Each row below holds a small network's activations on one input, seen along a few directions.
In each table, some parts of the input vary, and every possible input appears once, in random order.
A made-up example of a description, with smaller parts first: one of 2 separate values, together with either a single point or one of 9 places around a ring or (one of 4 places along a line, together with one of 8 places around a ring).
Shared parts are said once, and a part with two or three values counts as separate values.

Other details of the inputs shift rows strongly along two fixed directions, in all tables alike. That doesn't count.

A family of inputs:
R1: [ -4  -6  10  22 -46 -21  51  47 -28 -15  32]
R2: [ 12 -12  -6   5 -30  25  -6 -18 -16  27 -16]
R3: [  7  -7   9   2 -31  39   3 -27  -4  28 -10]
R4: [ 16  -4 -23   5  10  13 -15 -17   1  17 -10]
R5: [  9   6  10 -11  -9  12 -11 -32  14   5   3]
R6: [ 15 -10  -8  46 -34 -30  49  55 -37   0  36]
R7: [ 20 -14  -9  32 -16  28   1 -17 -11  37  -9]
R8: [  7   7  16  19 -43  22  -1 -13  16  26   1]
R9: [ -5  -9  -5   7 -15 -48  35  59 -29 -28  26]
R10: [  6   1 -13  19  12  18 -26  -3  14  26 -18]
R11: [-34  17   0 -45  72 -10 -33 -17  27 -37 -17]
R12: [  3   2  -1 -16  -7  24 -15 -23   2   4  -9]
R13: [-21   9  -2 -20  16 -56  25  54  -9 -54  34]
R14: [-29   8  -7 -32  63 -76  12  65  -4 -67  20]
R15: [-24  14   1 -25  31   8 -31  -5  31  -7 -19]
R16: [ -6  -2   1   2  -1  13 -21   2   7  19 -27]
R17: [-12   5   5  -1 -16 -36  36  48 -22 -30  34]
R18: [  3  10  10  -8  -3  13  -1 -31  17   7   1]
R19: [  4   0 -22 -16  52  -5 -23  -9  16  -6 -10]
R20: [ 10  -9  -8  16  18  17 -16 -15   0  13 -16]
R21: [ 14 -19   4  12 -31  32   6 -14 -14  32 -18]
R22: [ 20   1  12   7 -44  20   0 -28  -1  17   5]
R23: [ 14 -15 -12  41 -34 -33  47  55 -35   0  40]
R24: [-25   8  -5 -38  78 -14 -34  -9  21 -33 -30]
R25: [  7 -15   2  11 -20  26   5 -13 -12  25 -22]
R26: [ -2   6  16   0  -4  13  -7 -33  15   1  -1]
R27: [ 13   1  19  15 -37  26   7 -31   2  22   3]
R28: [-18  24   7 -48  68 -18 -37 -31  38 -30  -3]
Each input here is: one of 4 places along a line, together with either a single point or one of 6 places along a line.
Q: The inputs of R5 and R19 match in every part but the place on the line of 4. If R26 is changed in the same way as R5 into R19, which row does it become?
A: R20
Q: List by row number the other rows that have the place on the line of 4 in common with R3.
A: R1, R11, R12, R13, R15, R17
Q: Which other rows does R14 become when the place on the line of 6 takes its other values? List them by row number.
A: R2, R9, R21, R24, R25

A family of inputs:
R29: [ 22  -4  12  21 -71  20  19  -7 -12  35  17]
R30: [ 13   8 -13  -5  10  -1 -20 -20  14   0   3]
R31: [  4   9  10 -15   8  13 -22 -33  20  12 -14]
R32: [-10  14  -7   9   8  26 -42  -2  40  30 -28]
R33: [  9  -2 -19 -10  23  28 -25 -26  -3  13 -12]
R34: [ 11  -5 -21 -14  13   5 -24 -15   3   2 -10]
R35: [ -9  -8 -15  12  22 -45  21  37 -17 -31  12]
R36: [ -2  -4 -14   5  32  -7   0   7  -9 -13  -6]
R37: [  9 -12  24  34 -64  39  10 -31 -12  41  -8]
R38: [-22  14  15   1  16 -27  17  24   2 -38  12]
R39: [ -9  14   3 -12  14  -1   3   2  10 -11  16]
R40: [ -7  -5   7 -23   5   7 -22 -13   4  -6 -20]
R41: [-22  -6  10  -9  11  -9  -3   5  -6 -14 -11]
R42: [-18  17   6 -10   8 -22  12  23   4 -38  26]
R43: [  4   1  -4  13  25  -1 -12 -21  10   0  -8]
R44: [  2   2   3 -25   8  13 -22 -27   2  21 -26]
R45: [ -1 -14   7  36 -55 -19  64  53 -44   1  26]
R46: [ -7   3   5   6  22 -35  17  23   9 -23  16]
R47: [ -4  -1  -5 -24  16  29 -18 -24   5  12 -15]
R48: [  3   7  -1  -9  19  14  -9 -17  17   3   7]
R49: [ -4   0   0 -32  -1  30 -34 -35   9  10 -26]
R50: [  5   4  -4  13  28   7  -9 -16  10  -5  -4]
R51: [ 38 -10   2  43 -64  26   7 -27 -17  47   2]
R52: [ 19 -19   3  34 -47  28  31   1 -29  35  -5]
R53: [-10   2  14  -2  17 -14   3   2  12  -7   4]
R54: [  7  -5  -8 -20  19  41 -24 -35   7  23 -20]
R55: [ 29 -21  -6  37 -59  -3  23  19 -39  22  13]
R56: [  2  -6  -6 -15  16 -17  -5  10   0  -7  -3]
R57: [  8 -23   2  39 -51 -21  54  45 -38   6  23]
R58: [  6   6   2  -8  14 -19  -3  -1  14  -6   8]
R59: [  6  10  -5 -14  11  -4 -12 -15  19   1   4]
R60: [-13  14   4 -11  -9 -38  18  30   5 -44  27]
R61: [  6  11 -13   3  19  -5  -4   0   5 -14  17]
R62: [-22   1   7  -7  17 -22  14  33 -11 -39   3]
R63: [-12  15  13  -9   3 -37   6  23   4 -36  15]
R64: [ 30 -20  -4  19 -71  35  14 -13 -25  48  -1]
R65: [ -8   7   4  10  21 -34  29  33   2 -27  24]
R66: [-10   7  11   0  20  -9  10   7  10 -14   7]
R67: [  1   0  -7 -30   5  19 -23 -26   8  12 -19]
R68: [-20  -1   2  -8  20 -35  18  34 -10 -22   4]
R69: [-14  -1  -1 -23  11  22 -16 -14   2  -8 -11]
R70: [-12   0 -15   1  12  27 -43   8  26  30 -39]
Q: The inputs of R56 and R58 match in every part but one. If R69 is changed in the same way as R56 into R58, which row does it become?
A: R42
Q: The inputs of R51 and R55 match in every part but one. If R37 is changed in the same way as R51 into R55, which row does it become?
A: R41
Q: Describe the family of inputs behind these rows.
A: one of 2 separate values, together with either a single point or (one of 4 places along a line, together with one of 5 places around a ring)
Q: Which other rows does R54 become when the place on the line of 4 takes its other values? List them by row number.
A: R33, R47, R69
Q: Which other rows does R43 become when the choice among 2 separate values takes its other values? List them by row number.
A: R35

A family of inputs:
R71: [ 28 -13  11  53 -87  58 -15 -39   5  74 -22]
R72: [ 10  23 -33 -20  71 -42 -20   8  33 -29  21]
R73: [  2  10  -8  -9  -9 -62  36  43 -27 -61  59]
R74: [-30  17   8 -33 -19 -53  31  72 -13 -52  38]
R75: [ 11 -22  39  18 -79  76   9 -63 -15  62 -31]
R76: [-44   9  17 -19  -7 -43  50  66 -22 -55  32]
R77: [  1  -8   6  45 -70   1  53  64 -19  24  32]
R78: [  6 -57 -25  51 -48 -12  39  74 -73  33 -21]
R79: [ 22 -13  11  76 -62 -17  61  38 -32  21  41]
R80: [  3 -30 -43 -27  95  28 -68 -38  -6  31 -84]
R81: [-34  22 -14 -25  54 -21 -37  28  39 -34  -2]
R82: [-18  23  -4 -21  56 -42 -30  17  45 -22 -10]
R83: [-17   7   9  22   8 -77  47  87   3 -35  39]
R84: [ 11 -13  29  36 -74 -16  68  23 -49  -1  38]
R85: [ 16  -6  -5 -37  24  33 -13 -60   7  14  -7]
R86: [-12  19 -13 -41  52  45 -76 -42  60  28 -48]
R87: [-15  12   6 -16  72  37 -58 -57  52  22 -51]
R88: [-36  15   1  17  10 -48  44  88  -7 -42  38]
R89: [-29   9  24   0 -19 -56  40  51 -19 -62  30]
R90: [-22   9   9 -46  -6  34 -37 -31  15  -3 -24]
R91: [ -2  21 -24  -5  79 -33 -14   6  23 -51  18]
R92: [ 53 -13   3  53 -74  49  -7 -43   1  81 -12]
R93: [-40 -18 -45 -39  89 -18 -29  56 -20 -24 -51]
R94: [ 13 -11   8  50 -78  83  -7 -29  -1  62 -25]
R95: [-13  17   4 -42  39 -38 -20 -12  14 -47   5]
R96: [ 42 -12  21  11 -82  53  -4 -61 -14  61 -10]
R97: [-24   5  17  -6 -26 -69  34  62 -16 -58  38]
R98: [ 35 -14  -2  20 -84 -12  52  20 -45   8  51]
R99: [ 12 -14  19  39 -81 -16  58  18 -44 -11  33]
R100: [ 26 -19  18  63 -74  74 -11 -44   5  70 -30]
R101: [ 18 -41 -61  -9  63  27 -31 -13 -33  27 -50]
R102: [ -1   9  14 -57  59  23 -40 -73  31   6 -34]
R103: [ 45 -18   8  53 -61  52  10 -41  -4  82  -6]
R104: [ 21  11 -24 -25  79  37 -51 -68  42  28 -22]
R105: [ -3  19 -22  -8  85 -30  -5   4  20 -35  17]
R106: [  1  12  -7  36  -2 -82  29  70  -6 -44  54]
R107: [-10  19  -5   2  69 -36 -21   4  30 -40   5]
R108: [-21   3  15 -53  13  49 -27 -41  21  16 -32]
R109: [  2 -14  33  21 -86 -18  66  37 -34   8  28]
R110: [ 41 -17   9  28 -74  75   7 -72 -29  44  -4]
R111: [ -7   7  18 -41   0  12 -30 -38  23   6 -29]
R112: [-44  21  13 -50  46 -10 -19   7  15 -60  -7]
R113: [  4  22 -31 -10  68 -39 -25   8  25 -40  23]
R114: [  0  11  -3 -53  71  41 -39 -87  20  -3 -28]
Q: Describe the family of inputs behind these rows.
A: one of 4 places along a line, together with either a single point or (one of 2 separate values, together with one of 5 places around a ring)
Q: The inputs of R107 and R100 match in every part but the place on the line of 4. If R92 is changed in the same way as R107 into R100, which row does it become?
A: R82
Q: The inputs of R79 and R105 match in every part but the place on the line of 4. If R103 is changed in the same way as R79 into R105, which row does it become?
A: R104
Q: List by row number the other rows that have the place on the line of 4 in common with R76.
A: R74, R77, R81, R86, R88, R90, R93, R94, R108, R112
